Each row below holds a small network's activations on one input, seen along a few directions.
Each table varies a few parts of the input and shows all the possible inputs, shuffled.
Descriptions start from the smaller parts, as in this example, which fits no table here: one of 3 separate values, together with either a single point or one of 11 places around a ring or (one of 4 places along a line, together with one of 8 places around a ring).
Shared parts are said once, and a part with two or three values counts as separate values.

Other details of the inputs shift rows strongly along two fixed directions, in all tables alike. That doesn't count.

Rows:
R1: [-23  13  45  38 -18  20 -25  45 -11 -50 -58  -7  -3]
R2: [-33  -6  30   3 -20  -6  26  54 -35 -64 -67 -24  15]
R3: [ 10   6 -30 -16  16   6   5 -36 -19  42  28  20 -26]
R4: [-14 -10   3   6 -14  -3  -6  13  17 -11   3 -17  -3]
R5: [ -6  12 -68  -5 -14  11  57  -4  22  36  23 -45 -16]
R6: [  21  -26   68    3   30  -11 -116  -18  -18   16   26   74  -24]
R7: [  8  -2  81  41  14  16 -57  24  -8 -54 -22  13  43]
R8: [ 18   7 -31 -16   9   3  -4  -9  17  47  36  20 -18]
R9: [  3   2  20   5  -5 -11 -24  17   1 -24 -38  19   6]
R10: [-34 -16  -4   0 -24  -2  60  44  -7 -26 -48 -43   8]
R11: [ -8  17 -64 -29 -10   7  71   8  14  30  27 -23  -5]
R12: [ 12  16  50  11   7  -7 -88 -25   1 -12  18  43 -16]
R13: [  3  -5 -38 -32  -2 -19  43 -30   5  27  26 -12  -8]
R14: [  4  -3  26  -5  11 -14 -39 -16 -27  -8 -10  31  -9]
R15: [ 13   3 -35   1   4   2 -11 -42  22  40  34   6 -23]
R16: [ 11  15   6 -15  11   3 -46 -33  12  33  81  30 -26]
R17: [-11  39 -60  -7 -14  27  65   5   6  31  31 -43 -22]
R18: [ 11 -18  43   4   2 -25 -82 -21  20 -14  21  32  -4]
R19: [ 32  -5 -25   3  24   5   2 -48  24  32  55  -3  26]
R20: [ 10  -4  23 -12   2 -19 -38   5   9 -12   3  32   4]
R21: [ 29  -1 -19 -15  37   9  19 -42 -18  34  49  12  24]
R22: [-39  -1  -5  -3 -21  10  61  53 -30 -33 -41 -40   5]
R23: [ 24 -17  -4 -10  22 -12 -36 -54   5  50  32  41 -25]
R24: [ -9   3 -74 -19 -11   7  93  -3   4  46   8 -46 -16]
R25: [-23 -15  25  16 -21 -13  22  35 -14 -51 -88 -25  14]
R26: [ -2  -7  26  27   0  15  31  58  -5 -54 -69 -19  62]
R27: [-34  19  34  17 -33   6  15  58 -10 -72 -52 -36  12]
R28: [ 13  -4 -56 -12  13   9  93 -23   1  30  14 -40  34]
R29: [  6  -7  18  13  -3 -16 -51 -19  15 -12  -6  12  -5]
R30: [ 12  -3  15   8   7   1 -40   4   5   5 -15  37  -7]
Description of these inputs: one of 5 separate values, together with either a single point or one of 5 places around a ring.
Changing only the choice among 5 separate values turns R18 into R20. The same change can be made to R29. Which row results? -> R9
Which other rows does R7 become when the choice among 5 separate values takes its other values? List them by row number. -> R19, R21, R26, R28
Which other rows agree with R17 in the choice among 5 separate values? List them by row number. -> R1, R7, R12, R16, R27

Rows:
R31: [ -1  11  -3   5  -7   9  -3   4  22  -5  33 -15   5]
R32: [ 19  -3 -16 -27  12 -24 -27 -59   9  37  55  29 -21]
R33: [ 30 -29 -15 -18  33 -12 -16 -47   1  58  33  40  -9]
R34: [ -9  28  -1  -1  -2  23  -1   6 -15   7  19   1 -22]
R35: [  7  20 -78 -24   1   6  98 -30   6  31  28 -42  19]
R36: [-16 -28  44   3 -13 -23 -51  23   2 -22 -26  18 -21]
R37: [  4   4   0  -2   1   3   5  -1  16  -6  31 -11  20]
R38: [-39 -12 -16  -8 -34 -12  71  50  -8 -32 -60 -48   2]
R39: [ -6  10   8   7 -12  -3 -15   2  15 -17   0 -10  -2]
R40: [ -3 -37  30  -5   3 -22 -16  12 -10 -12 -31  14   8]
R41: [-26   4 -44   0 -30   5  53  33   9   7 -34 -39 -27]
R42: [ -8  12  42  13   7  16 -23  21 -31 -24  -3   9   5]
R43: [ 37 -13 -20 -10  35  -6 -19 -61   1  53  35  37  -2]
R44: [ -4   6  39  -3   6   1 -13  16 -34 -28 -13  18   6]
R45: [ -1   8 -48  14  -1  33 101  28   0  -2 -24 -57  46]
R46: [  0   1  47  37  -5  14 -65  30  21 -28 -11  11   4]
R47: [ -8   9  -9  -2 -11  -4  27   2   7 -19  -6 -23  14]
R48: [ 21  25 -42  -4   5   8 -15 -45  32  52  58  10 -28]
R49: [-15  15   6  -5  -6   8  -7  18 -20  -1 -10  16 -26]
R50: [ 17 -14  26  25  18   7 -14   2  -4 -14 -33   9  32]
R51: [ 18  -4 -37 -25  14 -13  22 -49  -1  35  32   5   1]
R52: [-23  -4  18  12 -25 -10  -8  24   0 -39 -43 -16  -8]
R53: [  5  -1  30 -14  16  -7 -46  -3 -30   4   4  46 -17]
R54: [-11  11 -22  12 -20   5   8   9  12   0 -25 -18 -23]
R55: [ 12 -21  60  21  14  -1 -44  15   0 -35  -9  16  43]
What do these inputs look like to the network? -> either one of 5 places around a ring or (one of 4 places along a line, together with one of 5 places along a line)
A walk changes only the place on the line of 4. It starts at R36 and steps to R52. List the rest of the walk in order. -> R39, R31
Which other rows belong to the same alternative as R44? List them by row number. -> R34, R42, R49, R53
